Each row below holds a small network's activations on one input, seen along a few directions.
Each table varies a few parts of the input and shows all the possible inputs, shuffled.
A made-up example of a description, with smaller parts first: one of 8 places around a ring, together with either a single point or one of 9 places along a line or (one of 3 separate values, together with one of 6 places along a line).
Shared parts are said once, and a part with two or three values counts as separate values.

Other details of the inputs shift rows strongly along two fixed directions, in all tables alike. That doesn't count.
These rows show it; all are for the same input, with only those details redrawn:
[ 38  16   9 -13  10 -34 -21   6   6 -39 -26   6]
[  0 -15 -25  -1  -6  33  12 -10 -13  31 -41  16]
[-32  11  73  58 -22 -36 -24  35  34 -23  50 -40]
[  4  -1   6   8  -5  -1  -5   5   3  -1 -16   1]
[  2 -20 -39  -9  -4  46  19 -17 -19  42 -54  25]

Rows:
r1: [ 30  27   9 -10   8 -37  -4 -13 -14 -54 -21   2]
r2: [-37 -35 -22   1  -9  49   1   7   5  63  22  16]
r3: [ 34  17   3 -13   0 -31  -6 -16 -11 -62 -12  -5]
r4: [-38  10  56  63 -34 -23 -23  19  16 -49  68 -43]
r5: [ 19 -14 -92 -44 -10  45  16 -37 -42  13 -47  25]
r6: [  8  -4 -55 -33  -2  17  22 -12 -28  23 -39  11]
r7: [ 61  22 -69 -73  22 -24   6 -30 -36 -35 -67  27]
r8: [ 42   2  10 -17  10 -30 -28  10  20 -39 -18  16]
r9: [-38 -20 -29  10 -26  37  15   6  -5  58  -3  -8]
r10: [ 54   9  19 -20  24 -48 -48  19  25 -62  -5  24]
r11: [-35  17  75  60 -22 -38  -9  31  22 -28  53 -44]
r12: [  4 -10 -11 -13 -11  -4 -15  14  19   6   3   0]
r13: [-25 -39 -63 -27   1  81  16 -19 -27  96  -8  28]
r14: [ -8  -8   6  26 -27   8 -15   4   2 -38  31  -9]
r15: [ -9  58  85   1  88 -40  79 -26  10  24  41 -25]
r16: [ 42   4   9 -23  35 -30 -35   4   3 -28   8  18]
r17: [-68 -21  37  68 -37  33   9  19  14  47  34 -27]
r18: [-69 -32 -21  45 -60  61  11   6  -1  37  55 -25]
r19: [  2  15   2  -2 -18 -34  -7   0  -1 -43  26 -32]
r20: [  2  54  26 -54 103 -21  85 -39 -16  34   6  -5]
r21: [-66 -40   1  39 -34  53  -1  23  22  72  42  -5]
r22: [ 39  -3  10 -20  28 -28 -34  10  15 -35   0  30]
Describe the family of inputs behind these rows. -> one of 2 separate values, together with either a single point or one of 10 places along a line
Changing only the choice among 2 separate values turns r3 into r19. The same change can be made to r22. Which row results? -> r2

Rows:
r23: [ -8  -4  44  31   2  -8 -10  15  28  -5  25  -5]
r24: [ 31  14  24  -3   3 -52 -56  23  29 -78  37  -1]
r25: [-36 -24 -31  16 -13  74  55 -26 -26  68 -38  11]
r26: [  5  -4 -52 -27 -18  22  11 -15 -28  23 -34   0]
r27: [-20  -6  -2  23 -31   8   1  -8   4 -15  31 -17]
r28: [ 15  -5 -61 -34  16  38  31 -39 -52  34 -63  26]
r29: [ 59  16 -49 -59  35  -3  12 -44 -48 -23 -69  41]
r30: [ 64   0 -74 -65   5  -9   3 -29 -32 -32 -75  31]
r31: [ -8 -28 -65 -10 -25  52  28 -31 -27  28 -36  17]
r32: [-65 -27 -15  36 -24  74  56 -14 -17  84 -18  -8]
r33: [ 29  26  26 -19  -1 -64 -59  38  23 -56  23 -12]
r34: [-62 -30  24  55 -13  45   9   4  -1  64  38  -8]
r35: [ -8  -6  18  16 -12  -3 -38  24  19 -24  49 -15]
r36: [ 34  33  43  -9  19 -72 -37  28  38 -39   6 -11]
r37: [ 73  32 -23 -56  11 -72 -30  -2  -7 -81 -37   1]
r38: [ 15 -19 -35 -16  -4  14 -18   2  -2  -5 -17  27]
r39: [ 17   3 -63 -38  15  32  35 -31 -27  40 -80  19]
r40: [-29   2  24  34 -10  14  21  -3   3   2  12 -14]
r41: [ -8   1  42  20  -2 -23  -8  26  28   9  15 -11]
r42: [ -6  -4  45  30   5  -5 -11  13  20  -8  30  -3]
r43: [-22  -2  24  19 -25 -20 -35  37  23  -7  33 -12]
r44: [ 37  22  52  -2  19 -65 -29  26  34 -48   7  -3]
r45: [-48  -2  40  52 -19  23  22   0   2  11  36 -23]
r46: [  3 -12   1   4  15  21   0  -9  -3  17  -5  18]
r47: [-35 -21 -26  20 -36  53  18 -12 -12  28  22 -16]
r48: [ 38  27   5 -22  23 -27  -1 -18 -16 -51 -18  10]
r49: [ 76  44  -2 -54  36 -70 -11  -4  -2 -75 -54   6]
r50: [-34 -13  27  36 -30 -11 -28  38  24  -5  43 -15]
r51: [-27  -9  59  48  -9  -5  -4  25  30  12  37 -17]
r52: [ 21  15 -66 -67  51  21  60 -36 -34  40 -15  22]
r53: [-57   7  60   8  23 -22   7  19  38  26 101 -36]
r54: [-45 -26   7  33  -7  40   7   2  -8  66  17  -3]
Changing only one part turns r50 into r30. The same change can be made to r34. Which row results? -> r29
Describe the family of inputs behind these rows. -> one of 2 separate values, together with either a single point or one of 6 places along a line or one of 9 places along a line
Which other rows does r37 become when the choice among 2 separate values takes its other values? List them by row number. -> r43
